These are the activations of a small neural network, seen along a few directions. Each row is one input.
In each table, some parts of the input vary, and every possible input appears once, in random order.
A made-up example of a description, with smaller parts first: line(4) and (point or ring(11) or (values(3) and ring(5))).
Shared parts are said once, and a part with two or three values counts as separate values.

Other details of the inputs vary at random and push rows far along two fixed directions, the same in every table; ignore that.

A family of inputs:
r1: [  4  20 -19 -14 -22 -20  -5  -3   8 -15   0  16  26  32]
r2: [ 23   7   3  16   1  14  -7   1 -18  -7  17   9  13  -6]
r3: [-12  -2  -1  -7  -3  11 -10 -10  -6  -4   5   6  -3 -11]
r4: [ 29  13   8   8   8  -5  -2   6 -14 -15  10   1  16  -4]
r5: [-24   0  -9   9   8   5  -5   2   2  -2   3  -6  -2 -14]
r6: [-16  -8   9  -3  14  11 -10  -7   9   5 -13  -1  -7 -28]
r7: [  6   7 -10  -7 -19  -7  11  -8 -13   6  14  17  15  28]
r8: [  5  15  -7  -1 -11  -7 -12 -11   2   1 -10   2  15  18]
r9: [-15  -6  -5   4  42  -3  16  27  23  -4  10  11  18 -46]
r10: [-16  -8  -6   4  11   4  -3   6  20  -8  -2 -15 -11 -18]
r11: [ 20  -8  20  16  -9  15 -29  -8 -12 -15  -6 -33 -35   5]
r12: [ 15  17  -8 -21 -16 -14  11 -12  -5  12  -5  26  23  28]
r13: [-21  -4  -1 -12  20 -14  26  14   3   7  -3   3  -1 -27]
r14: [ -5   8 -26  -5   9 -32  27  10   5   7   3  -5  12  -3]
r15: [ 19   0  12  10 -12   9  -7  -4  -8  12 -13  -3 -10  24]
r16: [  4 -11   0   5   2   6   8  13   9   5  -2  -9 -18   1]
r17: [-22  -6  -5  11  25   6  -2   0  18   9 -10 -23  -7 -32]
r18: [ 13 -16  30  -3 -17  30 -34  -6  -4 -13  -5  -3 -31   4]
r19: [-14   2 -12 -13   3  -2  19   2  -6  11   8  18   9  -4]
r20: [12 -3 10  0 -9  5  3 -9 -3 13 -7  5  0 17]
r21: [ 19   0   4 -12 -24  -5   3  -2  -2  -1   5  16   5  36]
r22: [ -3  16 -27  -5 -10 -18  18   2  -7   9   9  17  24  24]
r23: [ 17  15 -10 -17 -22 -29  16  -6 -12  -3   6  14  23  36]
r24: [ -8   2  -7 -23   1 -12  17  11  10   7   4  23   9   1]
r25: [  2  -9  20  15   0  11 -22   1  -7 -13 -10 -24 -27  -5]
r26: [-27 -13   3   7   9  13  -6  -5   3  -1   7  -7  -8 -25]
r27: [-13  -2   0 -11  -5  -5  -3  -1  15  -8   4   6   8  -2]
r28: [ 12  -9  12  19 -12  31 -29 -12 -15  -9   2 -25 -32   6]
r29: [ -2  10  -6 -11 -10 -21   0 -11  -1 -15   2   1  17   8]
r30: [ 22 -14  30  17  -9  16 -14   7 -19   0  -9 -21 -38  13]
r31: [-14  -6  11  -6  10   2  -6  -1  -1 -11  -6  -9 -11 -25]
r32: [ -2  -4 -11   9   3   5  10   3  -6  11   8  -9  -9   1]
r33: [ 18   0   4   9  -4   7  -1  -4  -3  15  -8 -12 -10  15]
r34: [  9   2   6  -2 -15   4 -16 -21  -1  -2  -7   2   8  16]
r35: [-25  -6 -10  -2  17  -9  23  25  20  11  -3   4   1 -16]
r36: [-11   3  -3  17  45  -1  16  10  18   7   1   8  18 -48]
Each input here is: values(4) and (point or (values(2) and line(4))).
The inputs of r13 and r19 match in every part but the values(4) part. If r11 is changed in the same way as r13 into r19, which row does it become?
Answer: r28
Which other rows does r7 become when the values(2) part takes its other values? List them by row number.
Answer: r26
Which other rows does r15 become when the line(4) part takes its other values? List them by row number.
Answer: r12, r20, r33
Which other rows does r26 become when the values(4) part takes its other values? List them by row number.
Answer: r27, r29, r34
Which other rows does r13 become when the values(2) part takes its other values? List them by row number.
Answer: r31
